Each row below holds a small network's activations on one input, seen along a few directions.
Each table varies a few parts of the input and shows all the possible inputs, shuffled.
A made-up example of a description, with smaller parts first: one of 5 places around a ring, together with either a single point or one of 9 places around a ring or (one of 3 separate values, together with one of 4 places along a line).
Shared parts are said once, and a part with two or three values counts as separate values.

Other details of the inputs shift rows strongly along two fixed directions, in all tables alike. That doesn't count.

Table:
R1: [-2 -1  1  7 -3 10  0 -3 -8 -9 -2]
R2: [  8  -2  -4 -40   4 -24 -23 -17  -1  15  13]
R3: [-7  0  3 10 -5  4  2 -2 -3 -3 -2]
R4: [-6  4  7  9 -6  3 -4  2 -1 -7 -3]
R5: [  8  -4 -10   0  16   1  10  10  13  17  -5]
R6: [-4  6  6  9 -7  2 -2  2 -2 -8 -5]
R7: [ 10  -4 -12  -1  18   3  12   8  10  15  -1]
R8: [10 -1 -9  0 16 -3  8 13 15 14 -4]
R9: [-6 -1  1  8 -3  6  2 -2 -8 -7  1]
R10: [-4  0  3  7 -4  7 -3  0 -5 -7 -6]
R11: [-3  2  3  8 -3  3  0  1 -7 -9  2]
R12: [  6  -1 -11 -19  15 -12 -13 -10   1  19   3]
R13: [  8   0 -11   1  16  -3   8  13  17  13  -3]
R14: [-4  4  8  9 -6  3 -3  2 -2 -6 -3]
R15: [-7  1  5  8 -6  6 -2 -1 -2 -4 -4]
R16: [ -2   3   4   7  -5   4  -5   2  -3 -10  -4]
R17: [-5  2  5  8 -6  6  0 -1 -3 -4 -6]
R18: [  0  -5  18 -42 -29 -13 -22 -23 -15 -19  19]
R19: [-6  4  4 10 -6  0  0  0 -2 -7  0]
R20: [-5  1  7  8 -5  6 -1  0 -4 -3 -5]
R21: [-3 -2  2  7 -2 10 -2 -2 -7 -8  0]
R22: [-4  0  0  8 -4  6  3 -2 -8 -7 -1]
R23: [ 10  -9   3 -48  -8 -20  -9 -12   5   4  19]
R24: [ 7  1 -9  3 13 -6 13 10 15 16 -2]
R25: [  5  -5  -3 -19   1 -11   6  -3   9  16   5]
R26: [-5 -1  4  8 -4  8 -4  0 -4 -6 -4]
R27: [  5  -1 -12   2  12  -4  16   6  13  17  -4]
R28: [ -3   4   1   8  -4   2   1   0  -7 -11   1]
R29: [ -4   2   2   8  -3   2   0   0  -6 -10   3]
R30: [  7  -3 -13   0  16  -1  15   8   9  16   0]
R31: [  0   1   4   8  -2   6  -3   1  -7 -10   1]
R32: [-4  5  4 10 -6  0  1  0 -3 -7 -2]
Description of these inputs: one of 2 separate values, together with either a single point or (one of 3 separate values, together with one of 5 places around a ring).
Question: The inputs of R9 and R29 match in every part but the choice among 2 separate values. If R20 is changed in the same way as R9 into R29, which row does it become?
Answer: R14
Question: Change only the choice among 3 separate values in R27. List by row number the other rows that result.
Answer: R3, R25
Question: Change only the choice among 3 separate values in R24. List by row number the other rows that result.
Answer: R19, R32

Table:
R33: [ -8   6   6   7 -15  -1  -1  -6   0  -9  -4]
R34: [ 0 -2  9 12 -6  5 -2  2  0 -3 -6]
R35: [ -8 -10  -6  10   3  13 -12  -5  -3  -4  -1]
R36: [  0   0   5   8   1  11   0   4  -2 -11   4]
R37: [-4 -1  4  6 -7  7  0  9 -3 -7 -8]
R38: [-8  6  8 12 -3  2  1  2  1 -5  2]
R39: [ -4   2   9   4  -9  -4  -8   7  -4 -14   4]
R40: [  0  -1   2  13  -1   4   6  -4 -10  -6   5]
R41: [ 12  -1 -12 -15   7  -5  10   7  19  13  -7]
R42: [ -2  -3   0   6  -4   9   4   8  -8 -11  -1]
R43: [-6  5 -1  8 -9  4  5 -2 -2 -6 -9]
R44: [ -2   4  -1   9   9   3 -15  -3  -9  -5  -8]
R45: [  5 -12  15 -59 -28 -23 -20 -18 -10 -13  28]
R46: [ -2   6  -4  11  -4   2   6  -3  -4 -12   3]
R47: [ -1   5   4  10  -8   3  -2   2   5 -10  -8]
R48: [ 11  -6  -7 -17  14   3  13   8  15  14   3]
R49: [-4 -2  5 10 -7  6  5 -3 -7  0 -8]
R50: [  0   8   2  11  -3  -1  -3   4   2 -14  -2]
R51: [  6  -4  12 -56 -19 -19 -40 -28 -14   1  22]
R52: [ -5   9  -3  12   4   3 -12  -6 -13   3  -4]
R53: [-11   1  10   6 -16  -3  -1   0  -3  -6  -1]
R54: [-5  2  4 10 -1  8  5 -1 -4 -7  5]
R55: [  8  -4  -1 -12   9  -4   7   9  24  18  -1]
R56: [  8  -7  13 -59 -29 -23 -20 -25  -7 -16  26]
R57: [  1   7  -2  10   6   6 -17  -2 -10  -1  -5]
R58: [  0 -13 -20  -8  16  -3   4  -4  13  23   4]
R59: [ -6  -1  12   8 -13   1  -1  -7  -5  -3  -2]
R60: [ 2  1  7 13 -1  2 -3  4 -3 -7  1]
R61: [ 10  -8 -10 -13  10  -5  18   0   6  19   5]
R62: [ 11  -2 -18  -5  31  -7  -1   5  10  15  -6]
R63: [ -4   3  -4   8  -6   6   9  -4  -5 -10  -2]
R64: [-5  0  7 10 -8  3 -2  9  2 -6 -6]
R65: [ 17  -7  -9 -11  14  -5  10   5  10  12   8]
R66: [ 11   3 -16  -6  25  -6  -3   7  12  22  -5]
R67: [ -5  10   1  13  -5  -4   2   0   0 -10   0]
R68: [ -4   9  -4  13   5   5 -14  -7 -12   4   0]
R69: [  9  -1  -6  -3  12 -13  13   5  13  19   5]
R70: [  4   1  -8  -6  10 -16  12  12  15  15   6]
R71: [ -7  -1  -1   8  -5   6   9   3 -10  -7   0]
R72: [-9  0  3  8 -9  3  5  5 -5 -3 -7]
R73: [ -6   0   3   5  -8   0   2  -1 -11 -12   8]
R74: [ 3 -5  3  8 -1 12  4  0 -9 -8 -1]
R75: [  1   2  -3   6  -4  10   4   1  -3 -14  -4]
R76: [-3  5 10 10 -1  5 -4  7  3 -9  1]
R77: [  6   0 -18  -5  29 -11   3   0   8  19  -5]
R78: [-8 -1  7  2 -7 11  5 -5 -8 -8  2]
R79: [ 14  -9  -6 -14   9  -4  10   6  13  19  -5]
R80: [-4  0  8  5 -5 13 -1  5  0 -5 -9]
R81: [ -7   8  -1  11   5   1 -10  -6 -11   1  -6]
R82: [-10   2  10  11  -7   6   3   0   4  -1  -4]
R83: [  4  -4  -5 -16   7  -4  14   4  17  22  -2]
R84: [  6   1 -16  -7  24 -12   2   0   8  22  -4]
Question: What is each input in this table made of?
Answer: one of 2 separate values, together with either a single point or one of 5 places along a line or (one of 4 separate values, together with one of 5 places around a ring)
Question: The inputs of R63 and R75 match in every part but the choice among 2 separate values. If R73 is changed in the same way as R63 into R75, which row does it become?
Answer: R45
Question: The inputs of R68 and R51 match in every part but the choice among 2 separate values. If R71 is changed in the same way as R68 into R51, which row does it become?
Answer: R42
Question: Change only the choice among 4 separate values in R36. List by row number the other rows that result.
Answer: R45, R56, R65
Question: A walk changes only the place on the line of 5. It starts at R68 and steps to R52. List the rest of the walk in order.
Answer: R81, R84, R77
Question: Change only the choice among 2 separate values in R36. List by row number the other rows that result.
Answer: R54
Question: Change only the choice among 4 separate values in R83. List by row number the other rows that result.
Answer: R43, R49, R72
